A small network was shown many inputs. Here are its activations along a few directions, one row for each input.
Each table varies a few parts of the input and shows all the possible inputs, shuffled.
A made-up example of a description, with smaller parts first: one of 5 places around a ring, together with either a single point or one of 9 places along a line or (one of 2 separate values, together with one of 6 places along a line).
Shared parts are said once, and a part with two or three values counts as separate values.

Other details of the inputs shift rows strongly along three fixed directions, in all tables alike. That doesn't count.

A family of inputs:
row 1: -5.05,+0.78,+0.22,-0.33,+5.72,+4.77,+6.37,-2.43,-2.52,-1.70,+3.28
row 2: -4.83,+5.10,-2.71,+4.03,+3.31,+4.92,+3.94,-4.06,+9.40,+2.11,-0.05
row 3: -4.09,+5.18,+3.36,-5.61,-1.53,-3.98,+1.32,-1.78,+0.60,+3.23,-0.30
row 4: -4.21,+1.05,+0.40,-0.21,+5.11,+3.39,+5.90,-4.01,-2.27,-0.94,+5.18
row 5: +1.94,-2.28,+1.94,-2.43,-0.56,+0.07,+0.30,+0.85,-5.45,-2.18,+2.93
row 6: +0.42,-3.82,+1.39,-1.83,-0.29,-3.16,-2.25,+2.01,-8.28,-1.11,+0.38
row 7: +2.18,-2.04,+0.66,-1.96,-0.05,-1.70,+0.64,+0.02,-7.07,-1.83,+1.00
row 8: -2.74,+5.25,+3.20,-6.24,-1.53,-1.40,+4.22,-1.61,+2.35,+1.41,-0.04
row 9: +3.15,-3.29,-1.03,+2.25,-2.00,-1.42,-4.59,+3.67,-3.00,-1.63,-1.65
row 10: -2.32,+0.90,+2.89,-5.12,+0.13,-0.50,+2.87,+1.11,-4.06,-1.03,+1.69
row 11: +0.21,-2.92,-4.82,+8.10,+4.64,+4.32,-0.93,-2.33,-0.33,-0.90,-0.13
row 12: +3.56,-3.65,+1.10,-0.75,-0.37,+0.63,+4.39,+4.59,-6.35,+2.23,+3.34
row 13: +3.65,+0.52,-1.17,+0.68,-4.82,-2.05,-2.90,+1.87,+4.40,+0.56,-3.54
row 14: +2.34,-0.70,-1.28,+0.66,-2.77,-1.21,-4.21,+2.08,+5.49,+0.19,-2.79
row 15: +1.88,-2.68,+0.94,-1.65,-0.24,-0.78,+0.06,+0.79,-6.00,-2.02,+3.42
row 16: -4.93,+1.47,+0.18,-0.89,+5.56,+2.87,+5.53,-4.13,-3.42,-0.24,+3.39
row 17: +0.79,-2.99,-4.25,+6.26,+5.11,+4.12,-1.29,-1.56,+1.37,-2.16,-0.12
row 18: +2.66,-3.73,+2.63,-3.28,-2.15,-1.01,-1.33,+1.83,-5.88,-2.15,+2.11
row 19: +3.43,+0.73,-0.78,+1.65,-4.78,-3.61,-4.61,+0.94,+3.51,+1.60,-5.06
row 20: +2.77,-0.71,-0.33,+0.11,-3.20,-0.34,-4.13,+2.21,+5.53,-0.18,-3.10
row 21: -4.19,+1.14,+0.20,-1.12,+5.48,+4.93,+6.33,-3.71,-2.11,-1.17,+3.66
row 22: +2.40,+0.50,+0.44,+1.94,-4.73,-3.44,-5.60,+1.36,+3.25,+1.69,-2.49
row 23: +2.90,-0.12,-1.65,+3.55,-3.28,-1.88,-4.27,+0.34,+3.84,+1.29,-4.92
row 24: +0.43,-3.46,-5.04,+7.96,+6.22,+4.07,-1.73,-2.48,+1.29,-1.65,-0.43
row 25: -3.68,+5.10,+2.54,-5.77,-1.46,-1.86,+3.00,-1.07,+2.28,+2.13,+0.86
row 26: +2.11,-2.55,-4.47,+7.25,+3.18,+3.96,-0.26,-1.75,+0.20,-1.94,-1.11
row 27: +2.20,+0.54,+0.10,-0.94,-3.17,-3.13,-4.84,+1.91,+4.52,+0.67,-3.13
row 28: -1.02,+4.08,+1.21,-2.81,-1.63,-0.47,-0.21,+0.00,+7.42,+1.38,-1.79
row 29: -1.98,+4.82,+0.82,-1.26,-2.28,-1.26,-0.40,-0.68,+5.60,+2.63,-1.78
row 30: +0.51,-2.60,+0.60,-1.95,+0.34,-0.84,+0.35,+2.28,-6.45,-2.14,+1.89
row 31: +3.13,-3.83,+0.79,-3.40,-1.55,-2.19,-0.30,+1.51,-7.19,-2.09,+0.67
row 32: +0.68,-3.01,-4.29,+9.62,+4.37,+4.27,-1.48,-2.55,+0.40,-1.26,+0.87
row 33: +4.20,-2.86,-0.65,+0.33,-2.73,+0.28,-3.28,+2.68,-1.40,-1.63,-1.00
row 34: -0.22,-2.37,+1.19,-1.49,+0.64,-2.72,-1.30,+1.35,-7.60,-1.03,+0.96
row 35: +3.34,-4.29,-3.81,+8.48,+2.68,+6.18,+3.46,+2.83,+0.87,+2.06,+1.24
row 36: +2.08,+0.04,-0.20,-0.01,-2.87,-3.87,-5.95,+1.41,+4.26,+1.34,-3.86
row 37: -4.78,+4.24,+3.18,-5.75,-1.67,-2.50,+2.77,+0.43,+1.74,+1.99,+0.03
row 38: +2.37,-0.02,+0.14,+2.31,-4.43,-1.71,-4.86,+1.62,+4.07,+0.81,-2.18
row 39: -5.61,+5.04,+3.73,-5.54,-1.12,-2.96,+2.55,-0.37,+1.27,+2.47,-0.39
row 40: -3.48,+5.02,-2.06,+3.91,+2.92,+5.44,+4.59,-4.43,+9.75,+1.36,-1.23
row 41: +1.73,-3.22,+0.49,-3.40,+1.41,-1.23,-0.31,+1.11,-5.45,-2.50,+2.40
row 42: -3.92,+5.64,+4.22,-5.32,-1.61,-3.01,+2.48,-1.83,+1.44,+2.31,+1.79
Description of these inputs: one of 2 separate values, together with either a single point or (one of 4 places along a line, together with one of 5 separate values).
Changing only the choice among 2 separate values turns row 3 into row 11. The same change can be made to row 7. Which row results? -> row 26
Change only the choice among 2 separate values in row 25. List by row number the other rows that result. -> row 2
A walk changes only the place on the line of 4. It starts at row 6 and steps to row 39. List the rest of the walk in order. -> row 37, row 1
Change only the choice among 5 separate values in row 33. List by row number the other rows that result. -> row 5, row 8, row 10, row 28
A walk changes only the place on the line of 4. It starts at row 5 and steps to row 15. List the rest of the walk in order. -> row 42, row 22

A family of inputs:
row 43: -0.50,+3.82,+1.11,+0.92,-4.48,-3.64,-3.55,+0.16,+5.93,+3.60,-4.25
row 44: -2.37,-0.09,-2.20,+4.33,+3.75,+2.20,+0.45,-3.26,-0.93,-0.61,+1.21
row 45: -2.63,+2.02,+1.25,-1.57,+2.26,+2.40,+6.46,-1.94,-1.34,+0.65,+3.79
row 46: -0.41,+1.89,-2.69,+3.36,+1.97,+1.01,-2.25,-3.54,+5.19,-1.44,-2.65
row 47: -1.51,-0.86,-0.32,+0.45,+2.90,+1.99,+0.21,+0.48,-0.06,-1.35,+0.94
row 48: +1.11,-2.94,+0.08,+1.20,+0.83,-1.38,-3.80,-0.08,-4.59,-2.27,+0.71
row 49: +1.75,+2.03,-1.42,+2.84,-3.46,+0.83,+1.00,+0.84,+6.68,+3.46,-1.69
row 50: -1.54,+2.18,+4.85,-8.41,-3.38,-3.04,+3.00,+0.88,-2.87,+1.20,+2.64
row 51: -3.70,+3.38,+3.52,-3.10,+1.37,-3.19,+3.90,-2.64,-3.27,+3.03,+1.04
row 52: +1.34,-3.43,+0.97,-2.01,-0.61,-1.08,-1.51,+3.21,-5.37,-1.25,+0.49
row 53: +5.77,-6.05,-1.96,+3.32,-1.09,+2.00,-3.82,+2.98,-2.38,-3.61,+1.17
row 54: -4.38,+2.62,-0.26,+1.24,+4.65,+2.47,+6.31,-1.81,+1.28,+2.65,+1.06
row 55: +0.12,-0.52,-3.64,+5.78,+0.85,+3.10,-0.86,+1.26,+4.22,+0.95,-1.72
row 56: +2.88,-5.12,-1.94,-2.07,+1.80,+0.66,-1.62,+0.95,-6.22,-4.65,+0.27
row 57: +4.06,+1.07,+2.64,-6.28,-7.36,-4.33,-3.92,+2.52,+3.72,-0.35,-3.01
Changing only one part turns row 44 into row 50. The same change can be made to row 46. Which row results? -> row 57
What do these inputs look like to the network? -> one of 3 separate values, together with either a single point or one of 4 places along a line
Change only the choice among 3 separate values in row 51. List by row number the other rows that result. -> row 49, row 54
Change only the place on the line of 4 in row 55. List by row number the other rows that result. -> row 47, row 52, row 54
